These are the activations of a small neural network, seen along a few directions. Each row is one input.
Each table varies a few parts of the input and shows all the possible inputs, shuffled.
Descriptions start from the smaller parts, as in this example, which fits no table here: line(4) and (point or ring(9) or (values(3) and ring(8))).
Shared parts are said once, and a part with two or three values counts as separate values.

Other details of the inputs shift rows strongly along two fixed directions, in all tables alike. That doesn't count.

Rows:
x1: [-29 -28 -34  48   9  14  44  -9  28  15  66   6  30]
x2: [  1  -1 -37 -34 -38 -30 -51   8  14 -16  -5 -44  17]
x3: [-23  12  84  56  15  11  10  22 -38   0 -76  47 -48]
x4: [-34  51 -29 -20 -65 -19 -64  15  10 -13   4 -34  -1]
x5: [  8 -13  11  24  34  29  24  12 -20   0  24  15  15]
x6: [ 13  -6 -10  16  27  36  28   8 -12  13  51  10  23]
x7: [ 15  22  46  27 -19  14  -9  21   2   7 -70  28 -30]
x8: [-20  41 -12 -51 -45 -43 -40  -2  24 -19 -10 -40  -9]
x9: [  5  14  -2 -23 -45 -25 -43  22  21 -17 -34 -34   7]
x10: [-33  14  -5   1 -87 -51 -46  15  77  -5 -55 -31  -2]
x11: [ 22 -17 -54 -31 -23  -1   4 -12   6  17  48 -26  32]
x12: [-15  28 -17 -49 -25 -39 -50   2  23 -34  -7 -42   0]
x13: [  5 -33 -40   3  39  20  14  -7 -24   3  68  -4  34]
x14: [ 15 -18  25   0  48   7  39 -11 -11  -3   2  19  -4]
x15: [  1 -13  -2  31  36  35  18  -7 -30  11  25  27   4]
x16: [ 27 -13 -30 -25  42  16  26 -16   7   2  59  -3  23]
x17: [-16 -26 -65 -25   5 -33  11 -37  57  -7  72 -30  31]
x18: [ -7 -16   0  25  25  23  26 -13 -34  17  24  23   1]
x19: [  4  -6  -2  13  15  24  36   2 -18  18  44   8  17]
x20: [-17  32 -18 -39 -32 -30 -30 -13  12 -10  -2 -21 -13]
x21: [-40  49  -8 -14 -68 -25 -48  12   1  -5 -13 -25 -12]
x22: [-15  14  75  43   6  11  15  25 -26  -2 -56  32 -30]
x23: [ 14 -26 -10  -8  57   8  15 -17 -12  -8  24  10   4]
x24: [  0  10  57  29 -18   1  -6  10 -13   6 -85  28 -41]
x25: [  6 -22  19   4  50   2  28 -16 -20  -2  -5  22 -14]
x26: [ 25 -35 -48 -37  -9 -10   9  -6   7   5  51 -39  45]
x27: [ 21  -5 -13  -7  42  22  21 -19  -3   5  32  20   1]
x28: [ 39 -25  10   9  16  25  46   3  -5  26  10  14  13]
x29: [ 15   2  57  42   8  21   2  12 -14   6 -77  42 -35]
x30: [  9 -11  61  32   8   5  12  16 -19   5 -74  31 -32]
x31: [ 19  20  42  16 -20   8  -7  28  11   3 -60  12 -17]
x32: [-24  31 -28 -43 -29 -35 -62 -13  14 -26 -12 -32 -13]
x33: [  9 -25 -23 -13  42   7  28 -35 -16   7  39  10   6]
Each input here is: values(3) and (point or (values(2) and ring(5))).
The inputs of x7 and x4 match in every part but the values(3) part. If x24 is changed in the same way as x7 into x4, which row does it become?
Answer: x18
Which other rows agree with x32 in the values(3) part? List them by row number.
Answer: x8, x12, x14, x16, x17, x20, x23, x25, x27, x33

Rows:
x34: [ 31 -30   3  -6  40  16  20 -18 -19   4  -4  14   2]
x35: [ 13  17  47  -1  10   1  -8   6  -5  -3 -62  25 -40]
x36: [ 48 -24 -16 -24  54  28  45 -26 -13  13  47  14  17]
x37: [  0 -27 -34  -4  -8   8   6  -4 -23  16  42 -16  28]
x38: [-12  23 -52 -36 -58 -18 -49   6   7   0  26 -42  19]
x39: [  9 -37 -32  12  19  20  28   2 -25  15  59  -5  38]
x40: [-25  18  17  11 -48 -30 -33  15  35 -15 -52 -14 -14]
x41: [ 28 -15 -41 -43  24   0  -3 -11   3  -6  47 -23  26]
x42: [-26  -3 -48   0  32  18  10 -20 -34   2  97  -2  20]
x43: [ 26  -4  48  54  46  56  55  14 -29  21   0  53  -7]
x44: [ 31  -7 -49 -53  21   0   8 -17   7  -6  63 -28  36]
x45: [-13 -16  11  19  -5 -10   7   8  16   2 -10  -3   3]
x46: [-13  -7  40  34 -15  -9   7   4   7   8 -61  19 -26]
x47: [-16  34   4  -3 -41  -4 -41  29   1  -5 -14 -17  -4]
x48: [-13  12  -6 -41 -32 -45 -52   8   4 -27 -27 -40  -6]
x49: [-25  29   7   5 -56 -16 -47  24   3 -17 -39 -23  -8]
x50: [-27  25  13 -20  39 -14 -14 -23 -22 -25  -3   9 -30]
x51: [ 16 -10   9 -13  21  -4  -6   1  -6 -15 -15   0  -1]
x52: [-14   5  34  28 -26 -14  -9   6  24  -1 -61  13 -25]
x53: [-17 -18  49  71  83  36  75 -18 -13  12   5  76 -30]
x54: [-17  15 -56 -38 -57 -39 -40  -2  45  -3  23 -45  20]
x55: [ -9  42   4  -6 -50  -5 -27  16  -1   1 -19  -9 -11]
x56: [ 10 -16 -43 -13   3   6  27 -13  32  11  64 -20  36]
x57: [ 14 -31 -23 -29  15 -12   4 -18 -16   0  15 -14  12]
x58: [ -5  22  48  25 -15   5  17   8  25   8 -52  28 -28]
x59: [ 16 -16  25  45  19  33  28   7 -31  16 -17  38  -6]
x60: [-12  20  39  26 -17  -6  -7  19  29  -3 -53  14 -21]
The inputs of x37 and x57 match in every part but one. If x39 is changed in the same way as x37 into x57, which row does it become?
Answer: x48
Describe the family of inputs behind these rows.
Answer: values(3) and (point or (values(2) and line(4)))
Which other rows does x58 become when the values(2) part takes its other values? List them by row number.
Answer: x56
Which other rows does x54 become when the values(2) part takes its other values? List them by row number.
Answer: x60

Rows:
x61: [ 35   1  43  18  66  46  52   3 -32   8   1  52 -14]
x62: [ -1 -17  -1  18   5   4  13  17   9  -4  11  -5  11]
x63: [ 21 -34 -47 -34  30   3  24 -35 -22  11  68 -16  26]
x64: [-24  13  61  45 -29  -9 -23  30  -6   6 -92  26 -38]
x65: [  5 -25 -63 -11  21  24  32  -3  17  15  98 -18  60]
x66: [ 34 -23  34  22  60  38  43 -11 -45  20 -17  52 -27]
x67: [  7  -1 -34 -64 -16 -33 -46  -2  -3 -23  25 -54  23]
x68: [  3  28  -5 -37 -33 -16 -49   1 -14 -15 -22 -29 -11]
x69: [ 14  -4  39   2  23   5  -9   2 -28 -10 -44  18 -19]
x70: [ -4 -15 -27   0 -30  -5 -19   4   1  -3  14 -21  28]
x71: [  6 -19   7  13  -2   8   5  21  -6   6   2  -1  18]
x72: [ -2  24  44  50 -14  29  13  15  -6   8 -34  35 -18]
x73: [ -8   2 -92 -78 -20 -30 -17 -35  11 -11  95 -55  39]
x74: [-34  28   0  13 -49 -14  -9   6  17   0 -10  -6  -8]
x75: [-26  32  -8  10 -48  -7 -22  14  15   6 -12   1 -11]
x76: [ 35 -30  52  43  91  45  58  -9 -34   0 -26  59 -18]
x77: [ 29 -38 -66 -17   5  22  27   1  -7  27  95 -34  62]
x78: [-19  19  15  21 -47  -3 -25  18  -2  12 -44   3 -21]
x79: [ -9  41  10 -17 -17 -14 -29   0  -4  -9 -30   5 -34]
x80: [-12  26  17  19 -51   2 -28  21  -3   3 -44  -8  -9]
x81: [ 30  10 -10 -55 -43 -42 -28  -7  63  -9 -41 -32  -5]
x82: [ 10   6 -12 -16 -81 -36 -19  14  85   5 -42 -31  11]
x83: [-33  27  27  35 -21  -1 -11  15  20   6 -36  21 -28]
x84: [-14  44   4 -36 -12 -24 -41   9  13 -20 -13 -23  -9]
x85: [ -5 -33  -9  37  38  24  57 -18   9  23  60  23  21]
x86: [-10 -21 -94 -31 -30 -20 -26 -11  26 -12  81 -63  57]
x87: [  8 -25  -2   1  67  20  49 -34  -8  10  49  23   7]
x88: [ -5  43  -8 -34 -34 -13 -42  -2   0 -22 -13 -20 -10]
x89: [ -8  10  13 -22  -9 -26 -39   3 -14 -13 -50  -4 -24]
x90: [ 26 -18 -12  24  28  40  53   7  -7  25  64  18  31]
x91: [ -7 -12 -14 -23  20 -25   0 -22   1 -19  14 -15  -4]
x92: [ -7  18  -3 -34  -2 -26 -34   8   5 -32 -17 -29  -7]
x93: [ 21  -7  31  20  70  41  40 -15 -17   3  10  44  -7]
x94: [-21  31   4 -21  -3 -19 -31  -5  10 -10 -17   1 -25]
x95: [ 15  25  46 -13  -5  -5 -22  19 -25  -8 -49   4 -31]
x96: [  5 -28  30  55  20  29  55   0 -21  30  -7  38  -7]
x97: [-38   3   5  18 -31 -27 -11   6  21 -13 -23 -14  -9]
x98: [ 15 -48 -42 -34  41  -7  20 -34 -19   1  60 -14  33]
x99: [-19  -7  -9  19 -10 -10  -8   7  14   0  -4  -3  -2]
x100: [  6  -5  46  24  50   7  17  -4 -16  -9 -47  40 -40]
x101: [  9 -20   5  48  39  46  47  -4   0  20  34  35  20]
x102: [-33   1  24  21 -37 -23 -16  10   4  -3 -46  -4 -10]
The inputs of x77 and x95 match in every part but one. If x72 is changed in the same way as x77 into x95, which row does it become?
Answer: x88
The inputs of x68 and x80 match in every part but one. If x91 is changed in the same way as x68 into x80, which row does it become?
Answer: x97
Describe the family of inputs behind these rows.
Answer: values(2) and (point or (line(4) and ring(5)))
Which other rows does x93 become when the line(4) part takes its other values? List them by row number.
Answer: x84, x87, x94

Rows:
x103: [-14   3   1  15 -23  -1 -20  14   1  -1 -11  -4   8]
x104: [  7  -8 -13 -11   1  -4 -18   1   5 -13   6 -19  17]
x105: [ -1  17 -26 -16  -4   3 -14 -10   7  -7  20  -9   1]
x106: [-21   2 -36 -17 -23 -21 -17   5  16 -13  33 -31  17]
x107: [-21  17   1 -19   1 -13 -12  -2   1 -10  -3 -10 -11]
x108: [ 29 -29  -2  -8  47  15  42 -12   1   6  35  17  16]
x109: [-23  30  36  16 -34 -10 -26  30   5   4 -57   6 -23]
x110: [-10  19  33  -9 -11 -20 -16  14  12 -13 -51  -5 -23]
x111: [  5  14  39   8 -23 -10 -14   8   7   1 -66   7 -31]
x112: [-29  31  29  -5 -32 -21 -36  10  -7  -4 -58  -5 -36]
x113: [  4 -24   8  25  19  20  34   2  -9  25  10  18   5]
x114: [  9 -17  25  32  42  33  21  -2 -33   9  -8  38  -5]
x115: [ -8  28  18  -7   1  -3 -18   3  -3  -8 -12   7 -19]
x116: [ 18  -7 -45 -43   0 -11 -12  -6  15  -4  52 -31  32]
x117: [ 15   1  56  57  39  40  43  11  -1  15 -27  51 -23]
x118: [ 12 -20   4  32   9  27  37  -5   0  23   7  27   1]
x119: [-19  24  -8 -13 -28 -21 -22 -12  10 -12 -18  -9 -14]
x120: [-18  10  -1  10 -18  -4 -25  12  11 -11  -4 -15   7]
x121: [ 21 -36  32  33  34  26  31  -5 -20  10 -23  29  -3]
x122: [ 34 -27 -48 -22  12  16  17 -13   5  12  48  -7  35]
x123: [  8 -14  28  46  23  25  48  -5   1  14 -15  42 -10]
x124: [-18  19  22  -3  -7 -16  -8  -4  -4  -6 -26  11 -22]
x125: [  6 -19 -49 -38   1 -18  -8  -6   8 -14  48 -36  27]
x126: [ 25 -30  11  20  32  25  20   2 -17   7  -4  22  12]
x127: [ 35 -26 -42 -23  18  12  15 -13   4  14  50 -12  34]
x128: [-13  10  -2 -18 -18 -12 -21  -5  -6   1  -3  -5 -10]
x129: [  1  13 -42 -32  -2  -7 -19 -15   9  -6  45 -27  15]
x130: [ 24 -34  15  12  46  15  47  -8 -10  14   3  21   3]
x131: [ 22  -6 -48 -37   0  -8 -11 -12  20  -4  48 -35  30]
x132: [  4 -17  -5   6  46  14  27 -10 -21  -3  32  15   1]
x133: [  3   2  -4 -25 -27 -20 -21   3   8   0 -15 -16  -3]
x134: [  4   9  23   0 -13 -19  -7  -2  14  -7 -42  -1 -18]
x135: [-18   0 -48 -39 -10 -26 -15 -18   2  -4  40 -35  18]
x136: [ -2 -22 -14   1  39  14  18 -19 -14  -6  37   5  16]
x137: [-13  12   8  15 -23  -5 -18  25  -4  -1 -23   2  -9]
x138: [ -7 -18 -13   6   7  -2  23  -5   6  11  24  -4  16]
x139: [  8  -3 -25   6   4  17  14  -3  17   7  37  -1  17]
x140: [ -8   5 -45 -29 -15 -15 -31   0 -12  -7  33 -27  12]
x141: [ 11  -8  26  29  52  29  26   4 -31   2   0  35 -17]
x142: [ -6   0 -54 -34 -26 -10 -19 -22   5   2  36 -28  14]
x143: [  8 -32  13  40  26  26  38   5 -20  20   7  28   0]
x144: [-16  27  -5 -16 -14 -11 -18  -9  12 -16  -8  -4 -14]
x145: [ 15  18  33  15  15  35  27   5 -48   3  -1  20  -6]
x146: [ 16 -23  27  22  18  11  19   8 -21   7 -27  22 -15]
x147: [  5 -18 -24   0  35  18   6 -14 -17  -4  43  -2  20]
x148: [-14  11 -34 -20 -22 -14 -21   8  19  -1  31 -34  20]
x149: [-16  26  22  -3 -11  -5 -24  13 -12   0 -37   6 -23]
x150: [  3  -1  24   7  40  14  27  -9 -12   1   9  30 -12]
x151: [ -7 -30 -64 -16 -21  -8 -10 -14   7   5  65 -39  46]
x152: [ -2 -14  13  20  32  17  38   3   3  11  15  18   5]
x153: [-26  -1 -10   7 -28 -20 -18   0  12  -9  -5 -18  12]
x154: [  2  29  -6 -23 -35 -16 -36   8  25 -16 -29 -20  -7]
x155: [ 15 -43 -32  -9  22  -1  17 -21  -2  -2  39 -14  35]
x156: [ 19 -13 -47 -42  -7  -9 -11  -4   8   5  46 -25  33]
x157: [10 -9 15 23 15 22 26  9 -6 20  8 30  4]
x158: [-23  30  26  19 -28 -11 -28  30   6 -13 -42  -2 -24]
x159: [  5 -19  12  21  30  18  22  -4 -33  10   1  24 -13]
x160: [ -2  11  -3 -17 -29 -19 -34  20  -1 -10 -27 -17  -6]
x161: [  4 -27   1  19  29  19  17 -15 -29   9  11  17   3]
x162: [-16  25 -14 -26 -15 -21 -25 -11  14 -15   6 -21  -8]
x163: [-24   4   6  12 -15  -9 -13   6  13 -13  -7  -8   4]
x164: [ 6  3 36 32 25 22 25 13  0 11 -6 33 -9]
x165: [ -6   0   7  -6 -16 -26 -16   7   0 -14 -28 -10  -9]
x166: [  9   1  12  -1 -20  -2  -5   1   7   3 -36   5 -13]
x167: [ -1  18  12 -13 -19 -14 -15   2  23 -17 -35  -4 -15]
x168: [  9  -3 -16 -16   0  -9 -15   9   1 -12   9 -18   8]
x169: [-16  24 -15 -27 -11 -16 -32   3   1  -9   7 -25  -3]
x170: [ 12 -12 -55 -45 -12 -13 -17  -1   7   4  41 -39  35]
x171: [  0   9  -4  13 -20  10  -1   8  11   9  -6   9   1]
x172: [  1  -3 -26 -37 -21 -33 -18  -8  17  -8  13 -28  14]
x173: [ 27 -26 -38 -27  27   3  23 -21  15   1  56 -16  30]
x174: [ -3  49  18 -32 -69 -19 -47  24  -7 -22 -42 -41  -7]
x175: [-13  14 -13  -2 -22  -8  -3  -1  29  -6   7  -8   2]
x176: [  3 -22   0  15  39   8  29 -12 -28   3  18  20  -2]
x177: [-15  34  30  16 -39  -8 -27  21  15   2 -51   4 -23]
x178: [-19  20  41  20 -35 -10 -14  18   6   6 -51  12 -28]
x179: [ -6  29  22   9 -15   6 -18   6  -6  -1 -44  21 -29]
x180: [ 17   5  40  38   8  46  45  15 -33  12   6  23   6]
x181: [-14  23  15  -3 -25 -12 -25  -3  -1  -1 -35  -2 -27]
x182: [  9 -25   6  24  29  13  47  -9  -2  17  28  25  11]
x183: [  2  17  24  -7  -4  -9 -18  17   6  -7 -38  -6 -15]
x184: [-33  28  48  20 -20 -20 -30   5  -9 -19 -74  10 -39]
x185: [  6  -8  42  48  25  19  44  -3   2  14 -24  40 -17]
x186: [-23  32  15   2 -34 -20 -22   8  31 -12 -27 -12 -17]
x187: [-13  31  17 -12 -20 -10 -31  10  -7  -4 -29   6 -20]
x188: [ 25 -24   5  11  24  12  36 -15   3   7  -2  20   3]
x189: [ 20 -10  -7   5  33  25  23 -13 -16  16  27  21   6]
x190: [ -4 -22 -10  19  11   0  22  -1  -4   4  21   3  11]
x191: [  5 -13 -23 -26 -13 -13  -9  -2   4   6   7 -27  11]
x192: [-10  12  13  15 -31  -6  -9   6  12   8 -26   0 -15]
x193: [-11  12 -16 -16 -11 -18 -11 -18   7  -6   7 -15  -4]
x194: [  3  -5  50  40  36  23  43   7   0  10 -15  46 -16]
x195: [ 15 -38 -30 -16  28   5  14 -17   3  -7  45 -15  35]
Describe the family of inputs behind these rows.
Answer: values(3) and (point or (ring(5) and line(6)))
The inputs of x130 and x138 match in every part but the values(3) part. If x167 is changed in the same way as x130 into x138, which row does it become?
Answer: x175
The inputs of x174 and x145 match in every part but the values(3) part. If x104 is changed in the same way as x174 into x145, which row does it become?
Answer: x147
Which other rows does x133 become when the ring(5) part takes its other values? List them by row number.
Answer: x108, x116, x156, x172
Start at x142 and move only the line(6) part, one step at a time. The first step leads to x181. Which rows follow, in order?
Answer: x128, x112, x159, x161
Which other rows does x171 become when the values(3) part takes its other values? List them by row number.
Answer: x122, x179
Which other rows does x109 become when the values(3) part takes its other values? List them by row number.
Answer: x149, x170
